These are the activations of a small network on made-up records, seen along a few directions, one row for each record.
Each row is followed by the record's values for the fields LOFEP, TIGIN, LAG, FOMAT.
A field that a record lacks is left out.
The largest differences between rows may come from other fields.
In the rows, zero is written as 500.
Random noise pushes rows far along 2 fixed directions. That doesn't count. These rows show it; they differ only by the noise:
[669 599 526 597 316 407 469 416 607 555 660 802 572 437 520]
[590 600 592 451 312 494 378 515 521 579 483 494 484 360 471]
[703 653 476 689 665 428 664 214 707 559 650 793 700 584 555]
[594 639 573 479 561 531 495 395 570 588 430 408 553 446 484]

[522 533 690 471 473 559 199 633 356 340 552 290 363 348 476]
TIGIN=vug, LAG=ruge, FOMAT=zofu
[430 428 514 298 488 610 303 693 402 331 316 202 282 356 503]
TIGIN=nep, LAG=gon, FOMAT=fogov
[361 394 446 542 851 528 703 440 478 462 492 470 576 731 486]
TIGIN=vug, LAG=nilik, FOMAT=zavo
[460 525 484 278 504 590 515 521 510 593 202 238 427 401 461]
LOFEP=visav, TIGIN=vug, LAG=ruge, FOMAT=fanum
[554 490 380 509 445 435 651 406 618 548 511 777 567 523 529]
LOFEP=siv, TIGIN=nep, LAG=gon, FOMAT=zavo
[378 412 465 500 625 486 699 485 468 614 437 491 574 685 467]
LOFEP=tofab, TIGIN=vug, LAG=nilik, FOMAT=fanum
[607 573 405 503 456 466 597 381 641 560 478 650 546 469 537]
LOFEP=siv, TIGIN=guko, LAG=ruge, FOMAT=fopo
[469 603 676 439 365 590 224 627 365 501 446 117 426 317 420]
TIGIN=vug, LAG=mora, FOMAT=mibu
[508 513 533 686 556 456 592 431 466 620 594 527 626 616 475]
LOFEP=tofab, TIGIN=nep, LAG=nilik, FOMAT=mibu
[533 440 398 548 662 496 533 458 563 319 567 639 482 544 573]
TIGIN=nep, LAG=ruge, FOMAT=fanum
[471 454 592 597 175 428 376 651 354 613 615 540 490 456 435]
LOFEP=tofab, TIGIN=nep, LAG=nilik, FOMAT=mibu
[556 474 383 506 348 415 612 447 604 542 542 831 545 495 527]
LOFEP=siv, TIGIN=nep, LAG=gon, FOMAT=zavo
[533 569 506 383 198 478 412 569 528 561 455 531 446 369 498]
LOFEP=ref, TIGIN=vug, LAG=mora, FOMAT=dabir
[531 546 507 471 386 514 491 502 515 586 442 443 494 421 479]
LOFEP=tofab, TIGIN=guko, LAG=mora, FOMAT=fopo
[419 410 423 582 642 434 763 422 519 600 533 670 631 734 495]
LOFEP=tofab, TIGIN=vug, LAG=nilik, FOMAT=fanum
[526 585 490 554 710 566 521 375 560 478 497 366 553 511 512]
TIGIN=nep, LAG=mora, FOMAT=fopo
[411 504 535 464 612 525 616 484 475 610 410 354 574 617 473]
LOFEP=ref, TIGIN=nizi, LAG=nilik, FOMAT=dabir
[553 517 373 561 725 473 794 279 676 564 487 675 645 649 536]
LOFEP=visav, TIGIN=guko, LAG=mora, FOMAT=fanum
[585 531 397 475 390 453 584 423 624 555 475 695 525 462 529]
LOFEP=siv, TIGIN=vug, LAG=ruge, FOMAT=fogov
[611 664 553 523 659 525 562 322 604 590 444 427 592 486 498]
LOFEP=ref, TIGIN=nep, LAG=gon, FOMAT=zofu
[448 373 441 523 614 501 496 561 459 310 582 609 436 572 534]
TIGIN=vug, LAG=mora, FOMAT=zavo
[487 491 636 604 352 443 423 567 383 623 612 524 540 520 448]
LOFEP=faz, TIGIN=nizi, LAG=nilik, FOMAT=zofu
[404 412 463 514 568 465 650 505 462 613 456 511 559 657 484]
LOFEP=tofab, TIGIN=nizi, LAG=nilik, FOMAT=fogov
[581 550 464 568 433 475 566 419 571 574 541 614 561 483 512]
LOFEP=tofab, TIGIN=guko, LAG=mora, FOMAT=fopo
[478 483 474 377 447 499 559 499 518 578 387 549 480 460 485]
LOFEP=faz, TIGIN=vug, LAG=ruge, FOMAT=zavo
[423 548 487 321 632 587 609 459 516 589 229 227 502 493 464]
LOFEP=tudi, TIGIN=vug, LAG=mora, FOMAT=fogov
[404 447 498 373 400 541 363 638 440 430 440 388 380 402 478]
TIGIN=nep, LAG=mora, FOMAT=fogov
[577 602 528 517 375 488 469 465 543 567 499 489 533 414 488]
LOFEP=tudi, TIGIN=guko, LAG=mora, FOMAT=mibu
[484 497 484 566 513 444 639 440 534 585 569 641 615 630 514]
LOFEP=ref, TIGIN=nizi, LAG=nilik, FOMAT=dabir
[459 410 479 399 578 546 445 590 445 337 441 446 388 470 527]
TIGIN=vug, LAG=gon, FOMAT=zavo
[516 527 568 477 645 581 381 521 443 335 464 273 415 432 512]
TIGIN=nep, LAG=gon, FOMAT=mibu
[345 355 474 501 614 504 573 570 420 450 528 512 495 640 468]
TIGIN=vug, LAG=nilik, FOMAT=zavo
[335 381 514 449 513 530 499 619 409 524 466 389 452 572 447]
TIGIN=nep, LAG=nilik, FOMAT=fogov
[515 350 446 491 309 436 360 659 445 272 667 792 361 431 558]
TIGIN=vug, LAG=gon, FOMAT=zavo
[491 503 451 425 330 460 553 511 536 560 461 620 504 463 495]
LOFEP=tudi, TIGIN=vug, LAG=mora, FOMAT=fogov
[629 569 405 664 596 446 697 288 657 565 605 747 653 585 551]
LOFEP=tofab, TIGIN=guko, LAG=mora, FOMAT=fopo
[636 548 345 590 516 411 704 298 702 542 574 863 621 559 568]
LOFEP=siv, TIGIN=vug, LAG=ruge, FOMAT=fogov
[337 365 525 372 263 484 479 706 360 608 409 448 423 508 421]
LOFEP=tofab, TIGIN=vug, LAG=nilik, FOMAT=fanum
[624 546 555 646 613 474 419 436 519 321 699 623 515 496 551]
TIGIN=nep, LAG=gon, FOMAT=zofu
[524 503 395 469 539 478 665 397 604 558 432 640 563 531 515]
LOFEP=siv, TIGIN=nep, LAG=gon, FOMAT=zavo
[488 507 468 431 575 565 391 539 506 351 448 369 397 430 543]
TIGIN=nep, LAG=ruge, FOMAT=dabir

Here are new rows. What are their fields?
[486 420 451 467 717 539 506 509 486 305 493 498 436 534 554]
TIGIN=vug, LAG=gon, FOMAT=zavo
[509 509 460 448 500 534 392 540 517 362 488 455 403 422 547]
TIGIN=nep, LAG=ruge, FOMAT=dabir
[454 622 549 269 505 612 468 518 498 598 206 102 442 398 465]
LOFEP=ref, TIGIN=vug, LAG=mora, FOMAT=dabir
[454 510 496 532 606 479 659 430 521 598 494 509 610 643 503]
LOFEP=ref, TIGIN=nizi, LAG=nilik, FOMAT=dabir
[532 564 424 412 608 537 631 382 607 576 324 429 535 494 508]
LOFEP=siv, TIGIN=vug, LAG=ruge, FOMAT=fogov
[530 496 521 734 480 412 586 430 475 611 677 658 640 621 490]
LOFEP=tofab, TIGIN=nep, LAG=nilik, FOMAT=mibu
[529 521 444 377 340 500 503 513 555 566 375 515 456 398 494]
LOFEP=siv, TIGIN=vug, LAG=ruge, FOMAT=fogov
[511 451 436 459 666 554 464 518 517 305 455 436 410 487 561]
TIGIN=nep, LAG=gon, FOMAT=fogov
[534 550 430 396 511 526 583 428 591 573 337 454 503 455 504]
LOFEP=siv, TIGIN=vug, LAG=ruge, FOMAT=fogov
[512 644 616 551 658 585 413 437 463 507 480 180 554 461 461]
TIGIN=vug, LAG=mora, FOMAT=mibu
[333 416 559 259 297 593 240 773 345 436 343 195 282 317 434]
TIGIN=nep, LAG=mora, FOMAT=fogov
[500 472 464 440 401 521 329 603 492 344 518 499 367 385 540]
TIGIN=nep, LAG=ruge, FOMAT=dabir
[619 504 565 619 371 437 312 549 473 311 752 714 447 414 541]
TIGIN=nep, LAG=gon, FOMAT=zofu
[419 532 674 485 580 562 447 547 352 653 381 144 511 517 409]
LOFEP=faz, TIGIN=nizi, LAG=nilik, FOMAT=zofu
[540 520 433 407 338 481 522 495 569 562 414 580 475 415 503]
LOFEP=siv, TIGIN=vug, LAG=ruge, FOMAT=fogov
[530 491 563 501 491 535 316 586 426 303 558 415 385 398 521]
TIGIN=nep, LAG=gon, FOMAT=mibu
[427 364 465 544 266 392 544 613 428 600 595 732 513 588 489]
LOFEP=tofab, TIGIN=nizi, LAG=nilik, FOMAT=fogov
[296 393 536 338 493 550 554 643 359 631 287 239 454 564 410]
LOFEP=tofab, TIGIN=vug, LAG=nilik, FOMAT=fanum
[521 524 516 431 278 512 429 567 486 581 433 446 447 371 469]
LOFEP=tofab, TIGIN=guko, LAG=mora, FOMAT=fopo
[579 569 583 568 751 552 434 426 498 340 552 383 504 504 531]
TIGIN=nep, LAG=gon, FOMAT=zofu
